Each row below holds a small network's activations on one input, seen along a few directions.
In each table, some parts of the input vary, and every possible input appears once, in random order.
A made-up example of a description, with smaller parts first: one of 2 separate values, together with either a single point or one of 9 places along a line or (one of 5 places around a ring, together with one of 6 places along a line).
Shared parts are said once, and a part with two or three values counts as separate values.
(in the rows, 128 means zero)

Other details of the inputs vary at random and push rows far along two fixed directions, the same in every table; ignore that.

A family of inputs:
x1: [190  74 154  77 176 156 194 135 124  10 106  29 179 152 122]
x2: [169 111 127 110  90  68 106  56  94 126 146  71 165 210 125]
x3: [ 91 127 105 121  98 120 144  94 120 156 101 122 134 115 161]
x4: [117 104 107 111 106 112 128  97 129 179 131 111 108 163 126]
x5: [ 97 160 116 169  93 134  98 149 157 162 138 222  85  65 150]
x6: [170 156 113 120  99  73  82  73  83 112 146  89 176 198 123]
x7: [ 91 137 130 160  86 127 121 128 166 183 145 212  75  87 160]
x8: [179  62 179 106 219 196 198 217 180  41 139 117 122 102  95]
x9: [109 135 133 145 108 107 138 106 112 156 109 111 143 145 114]
x10: [134 121 177 121 227 192 159 199 119  40 106 116 138  85 129]
x11: [115 176 120 153 117 112 114 116 103 142 112 123 155 135 109]
x12: [143 100 114  97  82  80 114  44 113 141 143  82 147 201 140]
x13: [ 99 186 126 188 131 139  99 174 147 190 142 199  97  97  87]
x14: [143  91 160 122 171 145 149 148 121 126 134 106 113 152 104]
x15: [101  88 159 130 157 150 178 142 142 120 108 121 118 117 135]
x16: [ 96 156  89 128 105 128 114 110 112 145  98 132 139  93 158]
x17: [143 171 124 142 114 108  82 128 117 119 140 155 138 127 132]
x18: [115 157 138 202  87 123 134 172 219 148 166 238  89  49  96]
x19: [116 181  98 135 126 130  80 148 116 159 131 149 126 114 114]
x20: [135  84 148  92 210 195 149 196 128  75 126 121 103  93 146]
x21: [137 111  72  61  87  94 108  58  87 160 124  62 140 187 161]
Description of these inputs: one of 3 separate values, together with either a single point or one of 6 places around a ring.
Changing only the choice among 3 separate values turns x3 into x21. The same change can be made to x16. Which row results?
> x20
Change only the choice among 3 separate values in x19. List by row number the other rows that result.
> x10, x17
Which other rows agree with x7 in the choice among 3 separate values? List them by row number.
> x2, x5, x6, x12, x17, x18

A family of inputs:
x22: [158 106 156  94 189 149 119 149  95  79 138 102 129 153 140]
x23: [106 168 121 183  78  95 120 113 147 177 126 163 129 119 104]
x24: [125 111 108 107 102 107 115  86 116 150 130 116 122 152 156]
x25: [103 145 154 161 178 175 134 195 147 142 123 169  98  82 110]
x26: [132 156  89 110 103  97  87  91  88 164 125  98 149 169 122]
x27: [156 129 134  97 177 158 130 153 103  44 119  93 158 115 143]
x28: [147 132 113 128  94  94 119  94 125 142 136 103 148 165 104]
x29: [173 108 149 108 156 142 153 144 141  35 133 105 160 123 130]
x30: [ 80 139 107 152  89 128 129 122 159 200 124 168  95 100 133]
x31: [145 116  83  79  81 106 126  77 109 104 114  85 160 139 163]
x32: [ 86 113 160 159 149 164 174 168 159 143 111 171  90  76 135]
x33: [ 97 102 151 144 153 163 157 169 169 149 133 175  79  86 135]
x34: [113 157 111 128 122 112 109 108  87 144 107 104 154 147 119]
x35: [174  83 172 108 164 134 139 138 128  71 153 108 128 160 124]
x36: [125 156 111 160  84  98 109 114 147 177 149 161 120 133 103]
Changing only one part turns x33 into x36. The same change can be made to x24. Which row results?
> x35
What do these inputs look like to the network?
> one of 3 separate values, together with either a single point or one of 4 places along a line
Which other rows agree with x27 in the choice among 3 separate values? List them by row number.
> x22, x25, x26, x34
